Each row below holds a small network's activations on one record, seen along a few directions.
Each row is followed by the record's values for the fields D, E, P, S, U, W.
Not every record has every field; a missing one is left out.
Other fields move the rows too, some of them a lot.
(in the rows, 500 means zero)
Random noise pushes rows far along 22 fixed directions. That doesn't count. These rows show it; they differ only by the noise:
[189 316 430 583 612 496 259 242 785 473 363 316 768 461 521 622 574 519
 551 712 408 402 569 266 489 271 685 258 648 780 463 512 494 484 509 679
 457]
[533 459 571 422 549 617 270 320 600 522 405 529 584 511 510 521 410 407
 517 621 496 377 337 661 572 323 401 395 312 633 511 434 561 407 397 345
 540]
[595 745 176 476 834 618 506 524 555 496 276 612 322 614 272 403 319 837
 714 480 556 641 581 308 733 308 406 378 479 473 368 546 464 470 573 514
 279]
[449 516 417 535 388 524 595 505 441 536 414 415 535 581 439 657 536 462
 489 601 574 539 600 474 460 480 489 514 588 552 596 503 466 478 461 416
 234]
[645 576 589 422 429 483 645 435 418 406 481 462 658 572 576 433 520 333
 533 407 528 373 467 605 655 427 414 469 514 732 629 614 631 523 704 533
 748]
[396 559 393 490 419 484 394 418 561 554 460 476 571 537 421 527 677 654
 429 309 472 447 648 738 622 283 487 414 384 532 344 506 566 529 528 493
 387]
[393 435 377 634 612 560 636 260 691 333 275 225 626 493 433 729 504 477
 427 790 346 374 720 245 635 507 360 429 529 712 530 661 434 640 661 601
 614]
[495 601 462 496 645 509 495 592 503 520 474 553 234 483 402 511 493 459
 494 464 487 532 461 397 596 585 372 568 351 220 393 564 314 550 514 609
 565]
[405 389 399 624 476 391 478 402 800 499 713 491 828 281 644 479 407 410
 435 431 552 377 749 407 452 114 630 471 516 573 585 347 592 430 507 452
 653]
[360 388 397 595 501 347 548 514 342 503 477 548 638 453 466 687 516 423
 452 697 486 514 402 307 696 699 548 475 571 583 409 485 517 546 531 538
 668]
[484 520 432 490 594 485 529 466 653 434 484 419 450 473 424 397 562 630
 567 491 489 433 688 444 669 584 337 513 551 492 315 746 376 509 666 568
 229]
[533 465 398 526 537 621 571 537 295 504 643 603 435 320 488 493 392 595
 352 495 675 375 407 509 409 481 758 364 529 343 660 292 564 408 496 313
 633]
[429 595 531 503 325 604 413 305 590 571 345 120 467 409 407 736 541 501
 309 258 338 380 590 545 659 335 485 364 443 529 392 538 750 631 611 493
 536]
[434 404 737 409 387 484 391 322 584 591 660 533 710 577 434 473 625 408
 603 385 434 559 538 639 415 593 743 495 382 540 305 446 375 387 583 341
 429]
[730 433 597 564 470 495 466 611 621 473 403 381 728 349 740 533 302 232
 415 492 394 355 364 476 649 424 172 572 386 649 709 371 557 448 350 474
 403]
[526 563 614 624 541 653 447 338 354 557 471 177 456 446 361 522 476 492
 633 820 343 537 499 548 460 464 530 354 808 680 505 517 598 549 361 455
 443]
[454 354 493 480 418 465 499 376 621 325 546 470 616 399 556 560 450 524
 467 435 486 394 579 498 378 414 565 566 521 508 419 488 615 473 558 562
 700]
[371 353 667 523 663 657 435 414 607 401 643 541 485 505 641 588 543 473
 506 516 545 679 464 485 447 401 586 476 398 453 718 562 327 671 542 293
 583]
[441 569 382 376 497 271 409 435 689 503 411 669 333 560 462 462 513 531
 662 560 726 423 509 539 643 571 327 611 384 440 398 719 467 409 542 586
 350]
[445 549 480 530 530 227 622 480 417 597 677 686 412 391 513 410 532 445
 515 683 678 491 400 470 486 660 713 432 577 505 696 543 399 572 545 417
 748]
[414 458 317 549 561 359 470 431 444 553 482 700 531 441 434 631 354 621
 531 518 621 474 539 412 743 551 872 430 418 481 492 385 653 472 580 292
 365]
[508 517 565 441 372 506 459 527 548 605 421 613 492 520 527 665 549 306
 393 416 645 316 478 601 715 543 384 553 226 484 567 533 480 374 558 338
 230]
[528 520 666 520 536 439 504 544 501 586 470 399 401 496 570 459 548 458
 552 496 521 579 327 508 444 706 599 454 493 500 797 532 284 598 429 468
 205]
[370 331 670 609 445 446 348 414 736 525 540 345 609 269 478 599 403 702
 485 250 393 672 325 449 380 485 522 516 520 616 329 485 564 611 314 502
 381]

[511 381 591 397 544 574 482 393 538 364 239 536 596 741 484 639 430 439
 600 530 425 596 308 405 316 586 567 551 370 639 549 478 397 464 473 577
 557] -> D=d1 E=e2 P=p2 S=s2 U=u1 W=w2
[603 544 471 471 631 533 716 640 442 553 626 563 601 525 386 284 316 349
 365 292 418 613 519 365 665 402 455 492 462 491 405 570 313 687 636 271
 455] -> D=d1 E=e1 P=p1 S=s1 U=u1 W=w2
[501 494 213 533 604 516 424 588 431 458 480 399 435 557 621 551 436 572
 637 722 687 717 471 375 537 559 334 532 578 254 686 392 509 434 329 509
 452] -> D=d1 E=e2 P=p2 S=s1 U=u1 W=w2
[532 631 400 474 464 382 319 575 596 724 471 650 553 489 531 517 529 428
 527 615 475 549 531 499 494 315 453 456 426 480 462 247 455 318 354 454
 502] -> D=d2 E=e2 P=p2 S=s2 U=u1 W=w1
[670 514 441 465 380 480 690 522 573 376 564 339 666 597 539 398 584 507
 564 375 407 521 851 552 393 607 461 668 483 363 458 412 374 391 644 562
 380] -> D=d1 E=e1 P=p1 S=s2 U=u1 W=w2
[641 549 470 581 505 413 660 588 617 538 533 468 582 386 432 499 364 416
 493 463 367 535 630 255 540 613 362 621 517 485 327 446 405 424 541 539
 543] -> D=d1 E=e1 P=p2 S=s2 U=u1 W=w2
[543 481 547 624 423 463 572 416 400 498 628 770 529 381 381 535 482 683
 512 540 548 353 678 797 351 433 821 556 465 599 454 366 688 371 423 320
 484] -> D=d2 E=e2 P=p2 S=s2 U=u1 W=w1
[645 488 470 314 405 289 529 643 628 442 434 637 378 327 637 346 517 633
 359 392 406 257 484 411 375 695 592 493 541 399 431 497 414 458 663 591
 426] -> D=d2 E=e2 P=p2 S=s2 U=u2 W=w2
[385 476 246 355 560 415 510 410 476 502 467 554 665 721 426 381 511 555
 563 410 702 504 450 453 730 576 608 380 361 454 438 528 459 451 688 500
 487] -> D=d2 E=e2 P=p1 S=s2 U=u1 W=w2
[677 704 383 368 395 713 544 262 350 510 333 326 396 649 345 583 572 451
 436 862 406 328 652 726 597 486 247 372 475 544 438 497 647 418 595 313
 760] -> D=d2 E=e1 P=p2 S=s2 U=u2 W=w1
[667 545 439 441 423 500 656 500 604 498 491 513 651 510 436 362 255 491
 479 393 476 506 522 497 261 287 467 534 495 607 524 378 495 451 414 423
 523] -> D=d2 E=e2 P=p2 S=s2 U=u1 W=w1
[517 574 404 343 549 603 552 514 449 481 566 656 385 684 571 487 555 511
 458 476 603 608 673 566 640 377 531 466 416 388 632 601 449 619 740 143
 437] -> D=d1 E=e2 P=p2 S=s2 U=u2 W=w1
[530 573 567 539 609 508 534 511 398 521 510 529 608 519 613 544 417 341
 542 440 421 657 415 380 669 302 635 378 511 650 661 483 628 697 564 423
 825] -> D=d2 E=e2 P=p1 S=s1 U=u1 W=w2
[616 642 434 460 619 489 567 355 578 522 462 473 485 456 432 349 334 477
 514 484 571 374 406 464 585 410 468 375 423 569 595 533 567 492 567 510
 776] -> D=d1 E=e2 P=p2 S=s1 U=u1 W=w2
[558 499 416 549 318 469 673 344 637 386 505 410 529 415 392 533 423 681
 590 664 567 418 666 483 278 603 285 638 636 609 349 552 639 363 472 612
 680] -> D=d2 E=e2 P=p1 S=s2 U=u2 W=w2
[532 243 679 628 610 762 467 375 553 360 661 402 795 507 655 705 352 382
 651 669 496 726 528 443 644 617 340 635 347 512 623 377 511 473 470 178
 548] -> D=d1 E=e2 P=p2 S=s2
[609 484 652 414 497 707 361 551 645 429 515 570 595 585 672 582 502 495
 655 487 393 777 599 468 472 269 326 556 528 591 452 479 521 436 526 284
 374] -> D=d2 E=e1 P=p1 S=s1 U=u1 W=w1
[541 534 556 668 620 504 716 568 424 556 533 517 383 385 333 510 454 562
 405 494 436 507 486 413 513 773 567 532 398 415 512 511 315 619 474 475
 446] -> D=d2 E=e2 P=p2 S=s1 U=u2 W=w1
[439 436 494 314 377 485 448 453 490 489 538 415 408 527 402 416 467 394
 363 508 452 510 398 599 352 523 258 589 545 395 199 678 458 568 430 450
 580] -> D=d1 E=e2 P=p1 S=s1 U=u1 W=w1
[613 621 472 275 369 608 335 423 432 602 475 470 418 580 438 461 466 538
 496 393 471 508 460 680 584 407 479 392 424 383 335 381 650 433 572 294
 535] -> D=d1 E=e1 P=p2 S=s2 U=u2 W=w2
[487 382 588 665 402 508 485 488 591 352 509 409 747 495 518 694 511 375
 588 461 371 473 723 520 571 457 319 778 434 555 297 472 623 411 458 690
 488] -> D=d1 E=e1 P=p2 S=s1 U=u1 W=w2
[550 465 568 608 575 414 567 497 414 373 363 577 547 527 400 527 411 673
 630 308 368 503 537 578 585 556 757 602 471 656 409 552 672 598 489 635
 283] -> D=d1 E=e2 P=p2 S=s1 U=u1 W=w1
[524 471 434 581 511 611 516 336 564 382 476 222 499 568 544 586 530 629
 647 666 616 564 667 586 446 600 426 543 487 420 759 448 496 444 447 497
 356] -> D=d2 E=e1 P=p2 S=s2
[534 497 607 563 630 573 541 391 555 433 735 617 651 559 389 252 401 513
 839 548 523 522 715 473 505 349 562 574 682 690 274 600 557 340 601 522
 506] -> D=d2 E=e1 P=p1 S=s2 U=u2 W=w2
[527 602 417 652 650 380 660 423 414 540 572 449 341 408 197 352 325 622
 616 466 577 501 421 468 459 747 587 581 462 351 378 511 498 498 381 716
 681] -> D=d1 E=e2 P=p2 S=s1 U=u1 W=w1
[608 399 499 586 565 616 666 582 497 276 499 644 712 579 553 597 435 510
 566 586 349 616 607 347 445 480 337 660 507 618 417 422 453 467 532 581
 745] -> D=d2 E=e2 P=p2 S=s1 U=u2 W=w2
[388 434 436 438 562 634 436 615 485 546 489 581 419 530 570 508 533 402
 381 512 778 351 359 421 521 514 448 447 396 333 687 494 331 361 497 486
 310] -> D=d2 E=e2 P=p1 S=s2 U=u1 W=w2
[517 506 753 573 513 595 623 556 501 345 546 383 384 597 525 562 689 431
 441 295 211 620 786 690 472 479 510 705 414 405 508 695 306 836 612 507
 336] -> D=d1 E=e1 P=p2 S=s1 U=u1 W=w2
[377 632 368 607 466 472 605 616 352 779 492 375 449 444 241 540 677 679
 213 281 462 628 306 427 510 710 474 300 379 367 402 358 256 604 428 582
 578] -> D=d2 E=e1 P=p2 S=s2 U=u1 W=w1

Which values does each new row have?
[632 628 518 591 495 504 516 519 451 732 574 585 568 410 400 445 398 494
 483 579 407 561 430 517 495 435 499 384 462 593 476 239 498 459 363 325
 658] -> D=d1 E=e1 P=p1 S=s2 U=u2 W=w2
[269 478 306 367 432 407 285 473 542 689 431 312 412 431 535 462 609 644
 242 432 494 510 312 447 433 491 658 180 560 371 519 454 456 676 460 447
 420] -> D=d1 E=e2 P=p1 S=s1 U=u2 W=w1
[516 549 656 524 527 466 408 563 694 470 420 546 226 341 620 624 523 514
 487 431 417 451 454 416 485 529 407 581 392 392 511 584 482 561 505 670
 592] -> D=d2 E=e2 P=p1 S=s2 U=u1 W=w2
[462 424 678 550 326 499 596 369 592 471 554 322 603 398 517 568 585 506
 427 477 504 441 576 594 405 513 444 525 677 773 533 712 595 546 541 426
 374] -> D=d1 E=e2 P=p2 S=s1 U=u1 W=w1
[438 764 522 612 393 649 622 521 650 726 514 490 240 365 416 795 660 606
 443 474 698 617 687 280 428 431 423 431 548 440 625 545 462 396 591 391
 490] -> D=d2 E=e2 P=p1 S=s1 U=u1 W=w2
[504 619 600 561 431 711 495 475 558 780 645 269 577 496 366 418 558 318
 453 422 593 425 500 486 483 490 346 392 441 468 536 396 361 271 454 472
 392] -> D=d2 E=e1 P=p2 S=s2 U=u2 W=w1
[413 436 514 347 310 350 573 361 534 537 357 517 646 635 353 499 606 387
 297 560 388 337 424 605 282 597 589 447 458 731 390 557 326 518 535 468
 510] -> D=d1 E=e1 P=p2 S=s2 U=u1 W=w1
[541 597 667 299 513 513 434 378 568 675 477 472 441 648 346 300 452 470
 581 443 436 610 422 576 425 526 634 402 472 583 435 593 302 542 536 253
 189] -> D=d2 E=e2 P=p2 S=s2 U=u1 W=w1
[577 606 497 557 554 528 587 496 381 460 397 290 507 585 579 547 475 417
 581 602 423 614 482 398 662 464 446 425 624 607 717 539 595 662 563 555
 644] -> D=d2 E=e2 P=p1 S=s2 U=u1 W=w2
[348 343 341 539 488 374 441 581 584 391 471 476 335 235 635 603 358 746
 334 586 592 590 294 354 333 463 398 508 711 456 562 555 595 715 304 518
 543] -> D=d1 E=e1 P=p1 S=s1 U=u1 W=w2
[497 552 465 523 475 484 453 768 413 623 475 514 368 402 496 589 538 482
 475 476 446 569 486 238 569 600 501 510 686 340 339 458 462 396 492 600
 252] -> D=d2 E=e2 P=p2 S=s1 U=u1 W=w2
[470 530 521 453 393 665 366 336 646 535 432 332 572 527 532 650 633 400
 460 596 479 376 691 569 540 310 390 418 468 549 489 495 583 355 568 444
 464] -> D=d2 E=e2 P=p2 S=s1 U=u1 W=w1
[388 381 404 658 490 493 556 366 631 383 569 234 746 544 545 598 542 567
 645 515 491 680 756 391 365 533 599 596 507 414 566 359 456 470 459 639
 535] -> D=d2 E=e2 P=p1 S=s2 U=u1 W=w2
[645 476 517 584 646 385 698 586 481 314 498 716 453 443 434 471 316 560
 529 505 270 533 713 450 575 486 595 726 550 578 328 606 489 663 586 424
 387] -> D=d1 E=e1 P=p2 S=s2 U=u1 W=w2
